A small network was shown many inputs. Here are its activations along a few directions, one row for each input.
Each table varies a few parts of the input and shows all the possible inputs, shuffled.
Descriptions start from the smaller parts, as in this example, which fits no table here: one of 6 places along a line, together with either a single point or one of 9 places along a line or (one of 3 separate values, together with one of 5 places around a ring).
Shared parts are said once, and a part with two or three values counts as separate values.

Table:
x1: [0.83,-0.52,0.29,-0.07,0.24,-0.35,-0.40,-0.37,-1.06,0.19,-0.62,1.45]
x2: [0.86,-0.55,0.29,-0.03,0.24,-0.31,-0.38,-0.35,-1.03,0.20,-0.63,1.47]
x3: [0.80,-0.49,0.28,-0.10,0.23,-0.38,-0.43,-0.40,-1.08,0.19,-0.60,1.43]
x4: [0.88,-0.57,0.30,0.00,0.25,-0.27,-0.35,-0.33,-1.01,0.20,-0.65,1.49]
x5: [0.65,-0.32,0.23,-0.29,0.20,-0.60,-0.58,-0.54,-1.22,0.21,-0.49,1.30]
x6: [0.63,-0.29,0.22,-0.32,0.20,-0.63,-0.61,-0.57,-1.25,0.23,-0.47,1.28]
x7: [0.78,-0.47,0.28,-0.13,0.22,-0.42,-0.45,-0.42,-1.10,0.19,-0.59,1.41]
x8: [-3.96,2.59,-1.32,0.60,-0.91,2.83,2.87,2.49,5.94,-1.00,2.57,-7.90]
x9: [0.68,-0.35,0.25,-0.26,0.20,-0.56,-0.56,-0.52,-1.19,0.20,-0.52,1.32]
x10: [0.72,-0.41,0.27,-0.20,0.21,-0.49,-0.50,-0.47,-1.14,0.19,-0.56,1.37]
x11: [-4.32,2.21,-1.62,1.18,-1.52,2.16,2.39,2.43,6.42,-1.18,3.67,-7.35]
x12: [0.75,-0.44,0.27,-0.16,0.22,-0.46,-0.48,-0.45,-1.12,0.19,-0.57,1.39]
x13: [0.70,-0.39,0.26,-0.23,0.21,-0.53,-0.53,-0.49,-1.16,0.19,-0.54,1.34]
Q: What do these inputs look like to the network?
A: either one of 2 separate values or one of 11 places along a line
Q: Which of the alternatives is x4?
A: one of 11 places along a line

Table:
x14: [0.67,0.10,0.44,-0.52,0.66,0.56,0.35,-0.02,-0.78,0.18,-1.34,0.04]
x15: [0.08,-0.56,-0.14,0.35,-0.44,-1.01,-0.82,-0.40,-0.33,-0.03,0.72,1.35]
x16: [0.10,-0.52,-0.17,0.34,-0.41,-0.99,-0.83,-0.41,-0.37,0.03,0.75,1.35]
x17: [0.09,-0.55,-0.15,0.35,-0.43,-1.00,-0.83,-0.41,-0.34,-0.01,0.73,1.35]
x18: [0.05,-0.62,-0.09,0.38,-0.50,-1.03,-0.80,-0.38,-0.25,-0.13,0.66,1.36]
x19: [0.70,0.16,0.40,-0.54,0.71,0.58,0.36,-0.06,-0.85,0.28,-1.30,0.02]
x20: [0.07,-0.58,-0.12,0.36,-0.47,-1.02,-0.81,-0.40,-0.30,-0.07,0.70,1.35]
x21: [0.69,0.14,0.41,-0.54,0.70,0.58,0.35,-0.05,-0.83,0.26,-1.31,0.03]
x22: [0.67,0.09,0.45,-0.52,0.65,0.56,0.35,-0.02,-0.76,0.16,-1.35,0.04]
x23: [0.06,-0.60,-0.11,0.37,-0.48,-1.02,-0.81,-0.39,-0.28,-0.09,0.68,1.36]
x24: [0.09,-0.53,-0.16,0.35,-0.42,-1.00,-0.83,-0.41,-0.36,0.01,0.74,1.35]
x25: [0.68,0.11,0.43,-0.53,0.67,0.57,0.35,-0.03,-0.80,0.21,-1.33,0.03]
x26: [-3.61,2.66,-1.07,0.16,-0.59,2.81,2.80,2.26,5.22,-0.89,1.87,-7.68]
x27: [0.08,-0.57,-0.13,0.36,-0.46,-1.01,-0.82,-0.40,-0.31,-0.05,0.71,1.35]
x28: [0.66,0.07,0.46,-0.51,0.63,0.55,0.35,-0.01,-0.75,0.14,-1.36,0.04]
x29: [0.71,0.18,0.38,-0.55,0.74,0.60,0.36,-0.07,-0.88,0.33,-1.28,0.02]
x30: [0.11,-0.51,-0.18,0.34,-0.40,-0.99,-0.84,-0.42,-0.39,0.05,0.77,1.34]
x31: [0.71,0.17,0.39,-0.55,0.72,0.59,0.36,-0.06,-0.86,0.30,-1.29,0.02]
x32: [0.69,0.13,0.42,-0.53,0.68,0.57,0.35,-0.04,-0.81,0.23,-1.32,0.03]
x33: [0.06,-0.61,-0.10,0.37,-0.49,-1.03,-0.80,-0.39,-0.27,-0.11,0.67,1.36]
x34: [-4.08,1.64,-1.71,1.61,-1.81,1.54,1.85,2.20,6.20,-1.15,4.16,-6.12]
x35: [0.72,0.20,0.37,-0.56,0.75,0.60,0.36,-0.08,-0.90,0.35,-1.27,0.01]
Q: What do these inputs look like to the network?
A: one of 2 separate values, together with either a single point or one of 10 places along a line
Q: The inputs of x26 and x34 match in every part but the choice among 2 separate values. If x25 is changed in the same way as x26 into x34, which row does it become?
A: x20
Q: A walk changes only the place on the line of 10. It starts at x18 and steps to x33. List the rest of the walk in order.
A: x23, x20, x27, x15, x17, x24, x16, x30
Q: Change only the choice among 2 separate values in x24. List by row number the other rows that result.
A: x31
